Each row below holds a small network's activations on one record, seen along a few directions.
Each row is followed by the record's values for the fields Daf, Vopo, Lif, Lidu, Lesir.
A field that a record lacks is left out.
Other fields move the rows too, some of them a lot.
(in the rows, 500 means zero)
Random noise pushes rows far along 14 fixed directions. That doesn't count. These rows show it; they differ only by the noise:
[474 585 519 661 747 469 520 577 610 412 602 526 604 709 793 490 537 283
 336 526 541 444 722 367 506 436 364 458]
[698 502 504 334 494 462 208 496 542 503 245 565 487 258 584 569 709 636
 397 535 329 423 362 540 523 360 556 470]
[347 587 473 475 335 572 504 484 446 423 659 356 563 363 309 777 598 660
 484 430 707 487 500 741 484 704 517 549]
[348 550 436 577 494 547 511 562 608 337 561 213 677 522 411 537 552 618
 512 592 677 312 688 437 329 556 435 542]
[614 511 638 493 352 580 530 558 423 521 654 417 555 194 373 765 642 577
 298 316 270 664 562 577 699 524 638 492]
[605 550 587 394 639 378 548 388 533 404 578 516 594 468 483 633 724 497
 453 535 591 634 380 516 460 487 485 527]
[498 427 432 507 479 627 494 540 279 115 485 467 599 172 517 516 489 711
 465 292 691 581 360 514 419 573 543 553]
[442 490 619 548 117 650 265 566 571 344 388 724 676 455 656 505  68 580
 567 499 632 332 325 460 718 391 436 526]
[649 615 610 487 520 384 352 612 438 727 525 723 513 443 637 284 789 493
 494 564 261 639 686 693 720 457 555 373]
[536 580 650 482 668 671 363 522 571 500 759 481 605 379 515 393 681 666
 519 467 297 514 559 281 405 549 656 649]
[ 80 474 287 843 493 802 395 671 449 204 368 513 570 469 790 421 346 518
 428 486 657 202 841 492 679 781 513 565]
[641 468 824 464 390 499 501 490 447 627 527 799 684 308 443 111 715 704
 710 695 167 757 525 477 913 506 773 544]
[628 442 708 414 511 593 370 495 526 570 444 685 594 407 624 384 571 773
 526 606 288 420 335 418 660 392 552 527]
[391 596 526 598 408 465 437 592 634 550 356 577 646 381 586 794 422 593
 405 602 311 406 471 425 481 445 443 508]
[435 517 445 559 549 421 549 178 420 391 325 646 348 303 229 708 621 297
 584 436 355 829 410 461 583 615 729 548]
[696 302 607 468 473 528 518 429 266 440 440 542 437 505 453 186 577 593
 600 447 546 556 523 646 808 441 468 335]

[573 468 468 309 735 634 398 267 668 461 377 524 368 555 619 540 643 541
 388 604 426 259 221 264 416 381 645 656] -> Daf is u1, Vopo is m1, Lif is e2, Lidu is l2
[500 503 685 507 433 460 657 599 762 716 513 384 679 668 524 704 543 604
 329 790 277 259 605 404 650 364 400 494] -> Daf is u1, Vopo is m2, Lif is e1, Lidu is l2, Lesir is g2
[573 498 481 351 560 356 515 485 544 484 483 400 529 601 504 450 623 588
 532 635 700 390 405 561 329 409 316 455] -> Daf is u1, Vopo is m2, Lif is e2, Lidu is l1, Lesir is g2
[441 539 401 629 458 396 801 510 258 492 524 586 464 417 486 697 449 426
 393 329 517 785 462 672 512 502 471 396] -> Daf is u1, Vopo is m1, Lif is e2, Lidu is l1, Lesir is g1
[439 577 533 438 515 546 726 302 570 457 648 570 525 702 545 659 504 423
 373 561 733 508 262 516 536 413 571 597] -> Daf is u1, Vopo is m1, Lif is e1, Lidu is l2, Lesir is g1
[450 380 404 536 308 598 537 499 393 533 469 228 296 640 350 431 431 469
 499 459 625 265 704 702 720 538 376 355] -> Daf is u1, Vopo is m1, Lif is e2, Lidu is l1, Lesir is g2
[449 477 418 489 481 568 591 404 480 490 502 379 405 695 354 340 523 470
 579 551 678 415 548 540 437 413 517 485] -> Daf is u1, Vopo is m1, Lif is e1, Lidu is l2, Lesir is g2
[546 552 446 322 639 300 279 469 726 503 372 364 501 299 461 886 712 476
 423 569 504 497 396 554 346 752 375 611] -> Daf is u1, Vopo is m1, Lif is e1, Lidu is l1, Lesir is g1
[487 587 358 484 282 467 231 391 526 803 254 547 174 549 309 645 424 321
 542 455 279 442 559 699 463 363 631 362] -> Daf is u2, Vopo is m1, Lif is e1, Lidu is l2, Lesir is g2
[454 496 560 515 744 450 527 478 627 294 527 541 727 377 584 680 682 459
 431 600 525 649 551 350 529 716 583 698] -> Daf is u2, Vopo is m2, Lif is e1, Lesir is g2
[793 411 604 168 471 407 212 609 547 505 409 428 601 331 599 314 651 835
 583 609 552 338 293 604 458 511 329 500] -> Daf is u1, Vopo is m1, Lif is e1, Lidu is l1, Lesir is g1
[546 485 524 541 512 602 390 513 369 298 479 652 447 419 602 136 519 499
 622 443 453 527 552 469 631 522 668 529] -> Daf is u2, Vopo is m1, Lif is e1, Lidu is l1, Lesir is g2
[546 693 522 396 326 488 156 639 355 899 585 826 347 553 630 323 446 604
 653 425 413 529 469 870 479 468 508 356] -> Daf is u2, Vopo is m1, Lif is e1, Lidu is l2
[552 444 671 500 428 492 568 459 545 376 532 686 682 594 654 599 285 479
 485 505 658 552 309 453 650 415 397 501] -> Daf is u2, Vopo is m2, Lif is e2, Lidu is l1, Lesir is g1
[609 316 627 359 258 444 632 383 566 329 446 494 638 648 528 613 308 464
 425 606 922 408 259 610 795 379 388 498] -> Daf is u2, Vopo is m1, Lif is e2, Lidu is l2, Lesir is g2
[462 488 482 574 785 304 728 554 220 414 634 602 566 324 454 569 390 661
 686 312 484 906 308 415  66 698 347 514] -> Daf is u2, Vopo is m1, Lif is e2, Lesir is g2
[638 376 658 495 487 356 730 670 221 394 597 640 641 482 681 386 295 679
 585 386 693 677 306 675 534 534 214 346] -> Daf is u2, Vopo is m1, Lif is e1, Lidu is l1, Lesir is g1
[655 343 493 479 749 161 634 444 189 445 317 662 408 352 444 446 482 468
 695 387 523 895 306 564 423 591 189 343] -> Daf is u1, Vopo is m1, Lif is e2, Lidu is l1, Lesir is g2
[503 631 525 411 237 307 410 636 601 629 392 673 596 608 699 454 488 465
 510 748 630 365 465 766 627 363 383 391] -> Daf is u2, Vopo is m1, Lif is e2, Lidu is l1, Lesir is g2
[387 321 557 607 724 540 485 494 411 593 519 459 519 381 363 391 575 730
 723 511 334 580 704 429 538 936 508 570] -> Daf is u2, Vopo is m2, Lif is e2, Lidu is l2, Lesir is g1
[316 689 295 715 636 324 749 583 525 514 543 383 474 644 476 329 621 321
 507 642 482 517 774 412 245 423 473 428] -> Daf is u1, Vopo is m1, Lif is e2, Lidu is l1, Lesir is g2
[352 584 466 476 534 665 523 352 570 688 498 576 419 611 440 348 713 645
 601 721 282 331 511 459 468 461 859 619] -> Daf is u2, Vopo is m1, Lif is e2, Lidu is l2, Lesir is g2
[499 569 535 532 579 798 296 450 643 528 644 590 364 614 685 356 401 349
 409 383 317 341 473 213 558 354 662 606] -> Daf is u1, Vopo is m1, Lif is e2, Lidu is l1, Lesir is g1
[696 449 473 383 588 290 635 522 416 420 261 501 531 285 600 609 768 562
 299 593 444 609 363 614 574 372 443 418] -> Daf is u1, Vopo is m1, Lif is e1, Lidu is l1, Lesir is g2
[636 422 591 415 486 514 442 431 402 708 336 676 364 408 483 452 758 549
 485 535 252 580 514 692 850 487 687 439] -> Daf is u2, Vopo is m1, Lif is e1, Lidu is l2, Lesir is g2
[119 605 290 720 439 603 672 546 418 336 483 596 551 428 546 584 251 511
 521 471 648 533 418 416 359 665 583 639] -> Daf is u1, Vopo is m1, Lif is e2, Lidu is l2, Lesir is g1
[580 495 595 417 508 486 479 441 642 499 590 423 511 555 506 592 407 454
 474 489 553 456 347 353 490 508 408 571] -> Daf is u1, Vopo is m1, Lif is e2, Lidu is l2, Lesir is g1
[333 609 450 540 705 521 507 437 447 547 728 490 432 504 369 426 575 530
 712 433 522 600 504 465 230 775 586 615] -> Daf is u2, Vopo is m1, Lif is e2, Lidu is l2, Lesir is g1
[531 568 541 486 397 632 236 765 364 529 592 700 636 285 735 172 495 712
 563 409 529 553 568 612 594 596 574 532] -> Daf is u2, Vopo is m1, Lif is e2, Lidu is l2, Lesir is g1
[556 486 521 535 352 524 420 634 582 505 474 292 574 541 426 339 479 518
 540 545 467 325 733 476 571 380 475 422] -> Daf is u2, Vopo is m1, Lif is e2, Lesir is g1

Which values does each new row have?
[504 598 572 420 705 371 313 564 723 392 525 605 806 628 648 146 556 591
 765 795 666 451 518 292 225 489 444 636] -> Daf is u2, Vopo is m2, Lif is e1, Lesir is g2
[418 444 399 622 365 432 561 555 359 418 298 653 588 458 621 438 456 326
 447 521 771 634 601 721 859 568 396 429] -> Daf is u1, Vopo is m1, Lif is e2, Lidu is l2, Lesir is g1
[749 356 589 418 658 669 490 596 402 359 649 311 528 415 678 288 774 577
 256 375 508 459 660 530 751 477 540 490] -> Daf is u1, Vopo is m1, Lif is e1, Lidu is l1, Lesir is g1
[463 591 488 346 105 404 210 415 695 598 218 672 459 417 430 810 444 415
 485 636 521 375 296 722 746 514 563 537] -> Daf is u1, Vopo is m2, Lif is e2, Lidu is l2, Lesir is g1
[500 324 396 597 352 384 603 675 270 329 134 580 536 380 657 346 438 575
 482 578 569 491 591 738 801 550 411 322] -> Daf is u2, Vopo is m1, Lif is e1, Lidu is l1, Lesir is g2
[376 589 355 419 548 598 299 426 675 521 412 417 434 600 465 396 740 545
 528 704 584 241 573 549 401 530 614 570] -> Daf is u1, Vopo is m2, Lif is e1, Lidu is l1, Lesir is g1
[387 489 348 652 864 506 628 479 395 479 320 633 458 450 626 563 594 569
 447 489 308 585 486 319 249 488 556 519] -> Daf is u2, Vopo is m2, Lif is e1, Lidu is l2, Lesir is g2
[509 514 492 432 589 337 311 513 626 361 460 523 565 528 608 284 523 362
 691 600 703 520 537 461 474 703 384 582] -> Daf is u1, Vopo is m1, Lif is e2, Lidu is l1, Lesir is g1
[288 667 281 443 456 476 402 307 542 815 441 477 198 821 331 660 561 416
 610 561 649 299 492 793 327 525 486 406] -> Daf is u2, Vopo is m1, Lif is e2, Lidu is l2, Lesir is g1
[602 494 487 495 448 751 372 647 285 529 503 719 383 346 725 235 643 582
 351 324 282 521 591 624 695 353 833 446] -> Daf is u2, Vopo is m2, Lif is e1, Lidu is l2, Lesir is g2
[544 516 484 435 641 588 362 590 535 328 655 425 584 509 718 486 505 498
 408 409 744 400 486 470 402 511 396 566] -> Daf is u2, Vopo is m1, Lif is e2, Lidu is l1, Lesir is g2
[303 611 286 545 693 353 439 497 514 622 382 484 409 647 477 264 736 555
 704 721 558 398 645 604 213 615 401 455] -> Daf is u1, Vopo is m2, Lif is e1, Lidu is l1, Lesir is g1
[186 407 412 713 406 785 885 516 294 467 511 554 484 541 584 501 288 658
 378 454 562 426 450 507 659 501 583 513] -> Daf is u1, Vopo is m1, Lif is e2, Lidu is l2, Lesir is g1
[634 675 551 417 441 436 416 554 551 702 670 546 422 548 521 559 479 373
 433 379 375 578 450 545 380 315 462 417] -> Daf is u1, Vopo is m1, Lif is e1, Lidu is l1, Lesir is g1
[557 389 489 394 162 550 432 512 371 532 351 584 453 384 465 589 389 704
 480 443 606 394 265 825 750 455 452 402] -> Daf is u1, Vopo is m2, Lif is e2, Lidu is l1, Lesir is g1
